These are the activations of a small network on made-up records, seen along a few directions, one row for each record.
After each row come some of the record's fields: Sog, Gadu, Sem, Dovig.
Not every record has every field; a missing one is left out.
The largest differences between rows may come from other fields.
Strong random noise was added to every row along 3 fixed directions; ignore it. To show where, here is one row again and again, with new noise each time:
[ -67 -180 -417   97    6   31 -315   36  345  108  128   -3 -105  408
  252   58 -107]
[ -97    5 -582 -105 -163 -112  -65  102  331  338 -135  213 -306  179
 -320  108   18]
[ 136 -408 -229  168   76 -137   85 -290 -313   93  -82  -96  107  -62
  -94 -230   22]
[ 155 -502 -194  304   98 -126  111 -304 -451  -84  -51 -208  153 -186
  -90 -321   40]
[  54 -195 -392  -33  -49 -177  103 -156  -70  315 -188  107  -88    1
 -323  -77   48]

[ 300 -458 -106   48  185  -98  385 -404 -420  190 -351  -82  175 -123
 -253 -265  -36] | Sog is d3, Gadu is y2, Sem is e2, Dovig is z2
[-231  304 -306  -71 -140 -126 -285  187  396  238 -241  383  -49  -92
 -373  422  126] | Gadu is y3, Sem is e1, Dovig is z4
[ 221 -418  -25   22  -44   13  376 -296 -387  -11 -132  -43  100    4
   38 -199  -25] | Sog is d3, Gadu is y1, Sem is e1, Dovig is z3
[ 223  -69  179  -76  129  -29  253 -182 -414 -171  -88 -112  115 -368
 -297 -190   93] | Gadu is y1, Sem is e2, Dovig is z3
[ -72 -133  -91  315 -110  -71 -428  -62 -133 -151   -1   66  213 -351
  102  -46  127] | Sog is d2, Gadu is y3, Sem is e1, Dovig is z4
[ -56    4  -67  105   86  147 -223  132   77 -221  230 -179   46   37
  244  111  -13] | Sog is d1, Gadu is y5, Sem is e2, Dovig is z3
[-142 -182  222   -2 -212   60  -11  198 -199  -30  227  -30  -40  219
  570   44  -73] | Sog is d2, Gadu is y5, Sem is e1, Dovig is z3
[-140  -45 -662  -93  -91   46 -425   51  575  337 -154  452  -99  266
 -240  290   25] | Sog is d3, Gadu is y1, Sem is e1, Dovig is z3
[ 304  -48  408   75   87 -214   48 -293 -543  129  -43   49  400 -285
   59  -13   67] | Gadu is y3, Sem is e2, Dovig is z4
[  97   42  -16 -270  231   20  290 -241  142  349 -207   23 -148  266
 -100   -1 -139] | Sog is d3, Gadu is y6, Sem is e2, Dovig is z2
[ 202  147  227 -123  306  -92  -68 -416  -83  566 -217  271  378  -15
 -310  110   90] | Gadu is y1, Sem is e2, Dovig is z4
[ -84   95 -352  -14 -188  200  -76  261  463   34   35  124 -190  209
 -128  148   34] | Sog is d3, Gadu is y1, Sem is e1, Dovig is z3
[ -70  434  290  -34   72   10 -526  165  417  144   57  181  221  153
  269  305   70] | Sog is d2, Gadu is y3, Sem is e2, Dovig is z4
[  16  123  213 -169  179   16  -13   38  104  253   36  112  106   88
   84  168  -61] | Gadu is y6, Sem is e2, Dovig is z2
[-104  275   33  206 -130  104 -364  388  223 -337  152   46  -83 -120
   11  159   59] | Sog is d2, Gadu is y3, Sem is e2, Dovig is z4
[ 200  -54  228  -64  334   -7 -127 -189  -34  258   47  -37  328  184
  224   84 -162] | Gadu is y2, Sem is e2, Dovig is z2
[  76 -116  -20   22   34  -63  448 -260 -361  -54 -305  -66   80 -445
 -679 -165  140] | Sog is d3, Gadu is y4, Sem is e1, Dovig is z3
[ 144 -152  -82  -71   22   -5  470 -259 -198  187 -279   14 -147  -72
 -358 -152   46] | Sog is d3, Gadu is y6, Sem is e2, Dovig is z3
[ -59  -54   22   55 -124   17 -299  174  115  -52   59   72  -77  -11
  157 -102   31] | Sog is d2, Gadu is y1, Sem is e2, Dovig is z3
[ 100 -106 -101  -80   61  -89  -32 -361   17  304 -220  158  187   89
  -35  131   12] | Sog is d3, Gadu is y3, Sem is e1, Dovig is z4
[ 169 -193  -41  173   19   95   37 -167 -214 -154   28 -113  231 -128
 -187  -80   81] | Sog is d3, Gadu is y5, Sem is e1, Dovig is z3
[-139  437 -240 -195 -234  -40  162  292  274   12  -68  144 -556 -108
 -481  209   34] | Gadu is y3, Sem is e2, Dovig is z4
[  41  105 -193   63  138    2  426   32   11 -178 -291 -174 -211 -355
 -703 -173   36] | Sog is d3, Gadu is y2, Sem is e2, Dovig is z2
[  -4  262   45  576   85  138 -252  334   22 -691  265 -295  171 -343
   10 -125  200] | Sog is d1, Gadu is y3, Sem is e2, Dovig is z4
[  53   -3   84  175  160   68  140  -74   -9 -392  -52  -89   27 -394
 -297 -132  143] | Sog is d3, Gadu is y3, Sem is e2, Dovig is z3
[  -9 -110  169   -7 -185 -407  121  -19 -413  209 -213  169  149 -442
 -313  -77  231] | Sog is d2, Gadu is y2, Sem is e1, Dovig is z3
[ -86   37   22 -139  -24    7 -108   -7  276   93   99   31  -58  264
  143  157 -123] | Gadu is y1, Sem is e1, Dovig is z3
[  64  275  304  -47  105  -92  -91  -92  -37  158 -181   91  273 -245
 -260   16  153] | Sog is d2, Gadu is y3, Sem is e2, Dovig is z4
[  57 -105  217  183  312   99  134  -41 -191 -361   90 -392   85  -77
  109 -192  -84] | Gadu is y6, Sem is e2, Dovig is z2
[  35 -127 -287  -66  -50 -139   15  -54   20  185 -113   69  -15  -93
 -245    5 -122] | Gadu is y2, Sem is e1, Dovig is z2
[ 271 -478  -15   29  249 -191  339 -593 -489  387 -269   63  319   33
  -75 -266  -87] | Sog is d3, Gadu is y2, Sem is e1, Dovig is z2
[ 111  200  315 -442  -60 -116   -7   73  101  303   25  172  -46  271
  101   97  -24] | Sog is d2, Gadu is y1, Sem is e2, Dovig is z3
[ 217 -205  339  138  463   83 -334 -259  -71  130  198 -110  552  120
  494  -17 -182] | Gadu is y2, Sem is e2, Dovig is z2
[   3  -42  390 -173  -16  -54  160  -88 -213  187   16   11  166  224
  348  -51 -113] | Sog is d2, Gadu is y1, Sem is e1, Dovig is z3
[ -82  291  246 -210   64   49   44  217  177  -76  148 -191 -144  232
  171  139   -1] | Gadu is y5, Sem is e2, Dovig is z3
[  55 -176  -98  197  156   11  233 -244 -232 -102 -192  -61  155 -364
 -561 -220  149] | Sog is d3, Gadu is y1, Sem is e1, Dovig is z3
[ -23  -74 -167  -61  -93  -62 -162 -112 -106  216 -132  209   84   45
 -199  -12  -19] | Sog is d2, Gadu is y1, Sem is e1, Dovig is z4
[ -36   88  -65  205 -230 -131  189  138 -156 -355  -68  -28 -169 -434
 -549  -42  141] | Gadu is y1, Sem is e1, Dovig is z4

Which values does each new row have?
[-147  -18 -594   27  -77  118 -153  231  437 -163  -69   88 -435  235
 -408   75  -15] | Sog is d3, Gadu is y1, Sem is e2, Dovig is z3
[-121  313 -205  119   21  118 -395   88  663  -67  -20  133   40  -45
 -206  239   84] | Sog is d3, Gadu is y3, Sem is e1, Dovig is z4
[ 284 -354 -129 -162  174  -28  328 -507 -271  340 -377   92   95   88
 -441 -303   67] | Sog is d3, Gadu is y1, Sem is e2, Dovig is z3
[-144  247 -106 -374 -196  -97  110  207  142  167   54   99 -237   88
   66  194   39] | Sog is d1, Gadu is y5, Sem is e1, Dovig is z3
[  86 -169 -174 -224  146   74  103 -390   38  290 -173   84   52  167
   -9   -7  -70] | Sog is d3, Gadu is y1, Sem is e1, Dovig is z3
[ 140  -97  283 -139  213    0  353 -378 -377  -31  -49 -203  157  -71
 -231 -290  -58] | Gadu is y1, Sem is e1, Dovig is z3
[ 166 -240  176  163  356  128 -458 -529  217  246  190   -1  505  572
  597   55 -161] | Sog is d3, Gadu is y1, Sem is e1, Dovig is z4
[-221 -120  -76  202 -338  -36 -240  325 -152  -35  108  -65   37 -198
  161  110  159] | Sog is d2, Gadu is y5, Sem is e1, Dovig is z3
[  51 -312   43  -78 -221 -130   83  -90 -421   64 -186   80  139 -252
  -17 -197   61] | Sog is d2, Gadu is y1, Sem is e1, Dovig is z3
[  -3  101  120 -190   -2   -6 -258 -131  117  517   66  211  185  553
  508  277 -187] | Sog is d2, Gadu is y3, Sem is e1, Dovig is z4
[ 129  -96 -200 -113  172  175  125 -125  113  338 -152   -6  -34  349
   10  -15  -63] | Sog is d3, Gadu is y6, Sem is e2, Dovig is z2
[ -28  101  184 -382  173   64    2 -116   92  372  119   42 -148  513
  334  133 -131] | Gadu is y5, Sem is e2, Dovig is z3
[  99  316  190  -71  229  -11 -260 -102  179   53  121  103  213  104
  292  114   57] | Sog is d1, Gadu is y3, Sem is e2, Dovig is z4
[  65  252  221   42  274   53  -58 -111   31 -170  163  -85  172 -120
  162  -59   74] | Sog is d1, Gadu is y3, Sem is e2, Dovig is z4
[-218   -6 -197  437 -126   42 -670  244  219 -401  123  -62  155 -151
  181  142   97] | Sog is d2, Gadu is y3, Sem is e1, Dovig is z4
[  85 -130   29  487    7  -31  203 -154 -346 -406  -41  -94  129 -560
 -446 -167  181] | Sog is d3, Gadu is y3, Sem is e1, Dovig is z4
[ 252 -126 -133   41  237  -62 -143 -554 -149  328 -305  152  340 -217
 -333  -39  162] | Sog is d3, Gadu is y3, Sem is e2, Dovig is z4
[ -46  175 -337 -145 -110  131  145  214  293 -150 -138   75 -410  -33
 -594   73   39] | Sog is d3, Gadu is y1, Sem is e2, Dovig is z3
[ -99 -126 -237  331   30  196   50   88  116 -567   88 -168 -153 -185
 -390 -244   58] | Sog is d3, Gadu is y1, Sem is e1, Dovig is z3
